Each row below holds a small network's activations on one input, seen along a few directions.
Each table varies a few parts of the input and shows all the possible inputs, shuffled.
Descriptions start from the smaller parts, as in this example, which fits no table here: one of 3 separate values, together with either a single point or one of 9 places along a line or (one of 5 places around a ring, together with one of 6 places along a line).
Shared parts are said once, and a part with two or three values counts as separate values.

Rows:
x1: [-19 -19   0 -37 -29 -13  -5  29 -16  43  -4 -29  -4   1  -5  14 -32 -54
 -15 -10]
x2: [ -9   9  21  11  17 -23 -25  -4   7   4   4 -20  35  -4 -30   9  24 -29
   4 -11]
x3: [ 17   7  -6   4  -9   4  49   2 -12 -34   3   0  17  25  41  -4  -8  29
  -2 -16]
x4: [ 22  30  21 -39 -18  38  13  23  -2  32   4  27 -41 -81  13  40  25  35
  60  51]
x5: [-22  -9  -3  14   8 -24 -10   7  20  24 -12 -22  25   0 -26  13  -5 -43
 -15  -7]
x6: [ 13  33  -8  20  23  -4  23  -5 -28 -37  15  -9 -22  19  11 -10  17  27
  17  -8]
x7: [ 13   7   9  26  17  10 -30 -33  20   4   6   7  24  10 -30   7  -1   7
  -6 -16]
x8: [ -4 -19  -4 -13  -7   5  19   9  -8 -27   0  11   0   7  47 -17  -8  26
  -8  11]
x9: [  2   4  -7   9  17  -2  -2   4 -16 -27  14   5 -31  -6  21 -28  17  23
  17  15]
x10: [-13 -16 -10  14   3  10 -23 -22  38   8   0  11  14   6 -25  -2  -3  -7
 -19   2]
x11: [-17 -28  -5   0 -14  12 -23 -15  31  14 -16  12  -2  -6 -25 -11 -12 -13
 -14  14]
x12: [ -5 -24   8 -20 -26   5 -20   7  -4  22  -5  10 -20  12  -6  -6 -11 -11
 -26   2]
x13: [ 31  20  -5  -9  19   6   4 -12 -24 -24   2  22  -6   2  29 -26  13  36
  -1   4]
x14: [ 15  25  -7  22   9   3  41  -1 -23 -37   9  -9   4  23  15   1   7  25
  11 -31]
x15: [-23 -21  -3  -2  -8 -25 -11  11  19  33 -21 -16   7  -8 -30  21 -21 -51
  -3  -2]
- What do these inputs look like to the network? => either a single point or one of 6 places around a ring or (one of 2 separate values, together with one of 4 places along a line)
- A walk changes only the place on the ring of 6. It starts at x3 and steps to x14. List the rest of the walk in order. => x6, x9, x13, x8

Rows:
x16: [ 37  27 -14  10   6  13  57 -12 -33 -57   8  11   8  42  51 -20   1  57
  -8 -26]
x17: [ 21  36 -15   8  12 -15  67  23 -68 -54  21 -30 -20  39  55 -11  -2  28
  19 -34]
x18: [-19 -21 -13  30  28 -34 -31 -23  11 -16  -1 -20  46  50 -17 -33 -11 -35
 -48 -33]
x19: [-51 -35  -8  34  -1 -50 -17  -2  45  31 -24 -51  63  33 -65  23 -31 -97
 -38 -41]
x20: [  3   6   7   3  17   3 -53 -21  30  41 -14  19 -11 -40 -53  10  11 -17
  11  24]
x21: [ 10  14   0  22  18  42 -27 -34  36  -7  12  42 -25 -35 -20  -6  31  51
  25  38]
x22: [  3 -15  -5  41  17  -2 -11 -37   1 -58  10   9  19  64   5 -46   4  28
 -36 -29]
x23: [ 20  44  16 -24   5   4  34  34 -41 -13  14   2 -39 -49  37  12  44  35
  59  31]
x24: [ 37  31  11 -13   6  36  28  -1  -6 -22  11  37 -15 -47  46  10  26  74
  49  35]
x25: [-38 -78 -10 -94 -89   3  14  66 -16  63 -28  -1 -47 -11  46   1 -70 -51
 -36  31]
x26: [-24  -8  33 -17 -20  -2 -61   7  41  92  -9 -18  20 -45 -84  59  -3 -75
   4   4]
- What do these inputs look like to the network? => either a single point or (one of 2 separate values, together with one of 5 places along a line)
- Which other rows does x26 become when the place on the line of 5 takes its other values? List them by row number. => x20, x21, x23, x24
- Which other rows does x19 become when the choice among 2 separate values takes its other values? List them by row number. => x26

Rows:
x27: [ 22  -9  -8 -22  -4  47  30 -14 -17 -46  14  52 -35 -15  55 -30  10  70
  -3  25]
x28: [  3   2 -20 -24  -4  26   9  11 -44 -45  19  21 -42  11  78 -59   0  61
  10  19]
x29: [ 32  55  22  -3  16  -6   9  -9 -37  -7  -4  15 -12 -23   1  19  31  32
  37  -2]
x30: [-10  -4 -15  27  28 -32  31   7 -12 -33   0 -22  17  24  42  -6  -9  -8
  -5 -10]
x31: [-15 -23  -7 -24 -24   2   1  -3  36  27 -25  10  28  -7 -10  17 -24 -21
 -17  19]
x32: [  4  32   2  28  28  12 -21 -32   0  -6  13  -9  16   5 -35 -11  25  -6
   0  -4]
x33: [ -9  -9  19   7  14 -15 -60  -5  20  34  12   0  20 -17 -29 -14   5 -31
 -15   8]
x34: [ -7 -37   7   2 -19   1 -38 -21  23  13 -22   5  10  13 -22  12 -26 -23
 -12  -5]
x35: [  4   1 -11 -35 -29  -3  21  23 -24  39  14 -21 -37  -1  11  13 -21 -26
  11 -11]
x36: [-12 -18 -12 -10  -4 -18 -24   9   0  22 -16  -8   5  17 -20 -23  -6 -42
 -47 -22]
x37: [ -1   4  -3  15  -4 -24  31  24 -31 -41  20 -20   9  17  32  -3  12   7
  14  -9]
x38: [  9  30 -20  22  36   1   7 -13  18 -17  -6   0  12 -21  -1  -1  15  10
  30   2]
x39: [  4   5  -3  24  -5  14  -1 -29  11  -4   8  -4  31  39 -18  -2   6  15
 -30 -26]
x40: [  5   0 -15  27   9   6  32 -11  26 -17  -6  -2  34   3  23   6 -10  26
  -2 -10]
x41: [ 14   2   4 -26 -23  29  12  19  -1  46   4  13  -4 -13   3  35 -36  -3
   5   5]
x42: [  0 -24   4 -13 -18  -4 -41 -21  30  21  -9  15  28  14 -18   2 -15 -32
 -38 -11]
x43: [ -5   4  -7  19  20 -16   3  -6 -13 -21  10 -16  15  58  -5 -15  15 -14
 -38 -30]
x44: [-29 -11   8 -18 -35 -15  14  26  -5  20 -17 -27 -25 -11   0   1 -12 -43
  -3  11]
x45: [-27 -16   4 -20   8 -12 -24   7  30  34  -8   1   9 -36 -23  14  12 -19
   7  29]
x46: [-19 -12  12 -20 -40  19  12  20  26  26 -17   7   3 -13 -10  26 -15 -18
   1  20]
x47: [ 45  24   2   4  12  18   6  -7 -11 -24   3  45 -65 -13  32 -27  35  78
  23  54]
x48: [ 14  31   1  14  14   4  17  -2  -2 -18   4  17  -7 -19  -6   5  40  16
  42  -3]
x49: [  5  19   4 -19   2  15 -23  20 -11  38  12  -3 -28 -48  -9  43   4  -4
  18  16]
x50: [ 15   5   6  21 -13  12  39  10   7 -23   7   8  18  -5  15   9   9  30
  14 -14]
x51: [ 27  21  12 -29   4 -13  27  20 -50 -33  13 -26   4  20  35  -5   3  16
  13 -13]
x52: [-15 -37  -6   9  -3 -15 -26  10 -10  14 -26  -9 -12  16 -29 -14 -21 -34
 -19 -18]
x53: [-18  -2  -6  23  23 -26   3  -5  -7 -29   5  -6  -2  49  -8 -12 -18  -5
 -19 -30]
x54: [-21 -27 -21 -15 -12 -32   8  14  -7  21 -25 -16   2  -5  -8 -10 -24 -43
 -19  10]
x55: [  5  16  -9  28  26   5 -16 -29  15 -20  15  -8   0  -2 -38  -7   4   1
  14   0]
x56: [-33 -10  16 -15 -11   7 -19  24  20  29  -1  -9 -19 -44 -20  28  27 -17
  21  31]
x57: [ -5  -5  -8  29  -1   5   0 -29  21 -15   4  -2  13  27 -16   0 -16  19
 -13 -24]
x58: [-18 -32  23   9   9 -11 -51 -10  23  24   5  -3   1 -15 -31  -4  -3 -25
   8  10]
x59: [ 37  25  25 -16  -2  19  33   0 -26  -9  -3   4  15  -4  29  12   2  35
  13 -17]
- What do these inputs look like to the network? => one of 3 separate values, together with either a single point or (one of 2 separate values, together with one of 5 places along a line)
- Changing only the choice among 3 separate values turns x41 into x49. The same change can be made to x59. Which row results? => x29
- Which other rows does x43 become when the choice among 2 separate values takes its other values? List them by row number. => x36

Rows:
x60: [  0 -33 -12 -40 -38  -5  58  37 -40 -27  -6  -1  -4  33  87 -21 -37  16
 -26  -6]
x61: [-44 -24  15   4   2 -30 -59   2  41  54 -10 -32  38 -16 -70  21   1 -85
 -16  -3]
x62: [-35 -54  -8 -40 -58  15  -5  24  28  55 -19   2 -16 -12  -7  17 -47 -41
 -25  19]
x63: [-11   9 -20  44  25 -42  36   2 -22 -47   4 -39  22  62   7 -17  -1 -15
 -18 -47]
x64: [-24 -26  21 -19 -26 -16 -49  11  24  77 -19 -18  10 -14 -63  39 -24 -76
 -17  -6]
x65: [  8   5 -15  -4  -8 -20  44   9 -39 -26  -5 -27  17  51  27 -13 -23 -12
 -23 -43]
x66: [ 21  45  11  24  26  12  17  -9   6 -15  14   2   7 -38  -4  30  29  35
  57   7]
x67: [ 29  39   6 -31   3  26  15  19 -26  15  16  16 -39 -49  28  18  19  37
  42  31]
x68: [ 42  50  17  37  36  41  -9 -50  23 -37  15  48   6 -23 -14  -1  61  82
  33  17]
x69: [ 12   1 -15  51  38   1 -11 -45 -10 -70  25   5  16  70  11 -55   4  40
 -31 -36]
x70: [-15 -23  -7  28  25  -6 -62 -41  57  22 -19  18  24  -8 -56 -11  -2 -24
 -23  11]
x71: [ 16  11   7 -55 -25  24  24  40 -43   0   4  26 -81 -55  54  -7  18  43
  47  56]
- What do these inputs look like to the network? => one of 3 separate values, together with one of 4 places along a line
- Changing only the place on the line of 4 turns x61 into x70. The same change can be made to x66. Which row results? => x68
- Which other rows does x64 become when the choice among 3 separate values takes its other values? List them by row number. => x65, x67
